These are the activations of a small network on made-up records, seen along a few directions, one row for each record.
Records have a field called RONAG. Each example row is followed by its value.
Records without RONAG are marked absent.
Other fields move the rows too, some of them a lot.
(in the rows, 500 means zero)
Random noise pushes rows far along 3 fixed directions. That doesn't count. These rows show it; they differ only by the noise:
[265 596 364 300 507 520 484 540 703 441 404 659 622 730 656]
[801 410 585 720 622 368 152 549 461 385 489 709 275  93 247]
[333 534 390 348 504 503 423 547 685 428 430 657 586 629 627]
[382 758 436 430 625 464 511 518 575 459 329 704 490 670 442]
[503 578 576 599 574 345 373 598 497 427 323 609 340 228 426]

[545 492 440 627 568 579 509 552 365 522 509 623 519 603 346]  paze
[477 299 554 489 388 534 398 557 632 538 500 461 583 340 682]  mezu
[551 572 615 510 369 457 447 454 674 391 527 616 513 485 578]  paze
[573 166 457 505 531 603 375 481 519 433 629 421 578 453 569]  fubu
[717 242 388 491 579 702 356 422 410 514 718 473 582 649 444]  funi
[693 552 568 568 549 456 407 464 488 477 568 432 408 367 423]  absent
[288 641 615 521 460 352 747 564 438 551 299 454 386 346 594]  nokup
[366 644 508 536 441 490 633 482 472 586 293 429 450 575 537]  paz
[485 294 425 446 461 591 399 420 514 530 715 420 622 674 512]  nak
[584 441 475 428 532 565 540 523 454 591 559 460 539 598 450]  nokup
[333 429 300 360 468 624 501 544 646 424 525 594 719 678 711]  fubu
[367 611 513 499 509 437 394 538 530 513 439 547 510 435 517]  bako
[599 342 580 529 452 515 412 323 609 511 669 366 512 546 539]  nak
[591 314 538 645 479 429 401 595 480 476 581 323 487 234 480]  rodid
[447 677 810 664 515 385 720 484 395 552 328 110 310 270 592]  absent
[458 299 532 528 413 534 441 596 509 547 546 346 619 331 709]  mezu
[500 373 549 616 470 328 506 583 334 596 381 330 428 246 492]  paz
[498 548 469 613 599 488 451 562 278 489 345 649 382 373 354]  gubis
[397 380 425 384 463 511 396 524 572 429 558 633 593 492 698]  gubis
[426 669 506 451 486 432 408 410 641 458 468 645 517 434 531]  bako
[184 746 532 476 485 311 639 718 422 513 113 550 327 240 557]  funi
[592 608 591 607 617 549 587 373 503 539 495 412 513 568 343]  rodid

Here are new rows. What is RONAG for each?
[613 725 501 674 598 526 474 501 435 563 440 628 419 481 341]  mezu
[618 302 461 465 344 562 356 461 574 464 589 446 556 379 557]  paz
[507 560 476 602 504 433 500 502 530 457 458 536 483 367 411]  rodid
[683 624 729 754 535 374 544 524 223 541 333 427 225 129 305]  nokup
[425 743 339 322 534 635 511 486 690 578 464 700 691 877 524]  mezu
[670 547 491 641 619 443 463 451 475 491 525 557 462 440 241]  rodid
[514 385 505 389 398 653 479 496 729 458 569 486 641 685 647]  paze
[319 649 509 455 458 346 443 552 587 461 402 531 507 347 611]  bako
[232 879 466 356 461 455 790 525 554 464 289 488 535 660 604]  absent
[325 576 566 387 415 430 434 475 686 475 453 476 570 378 692]  bako
[361 639 637 529 526 534 679 391 463 599 440 273 416 638 468]  nak
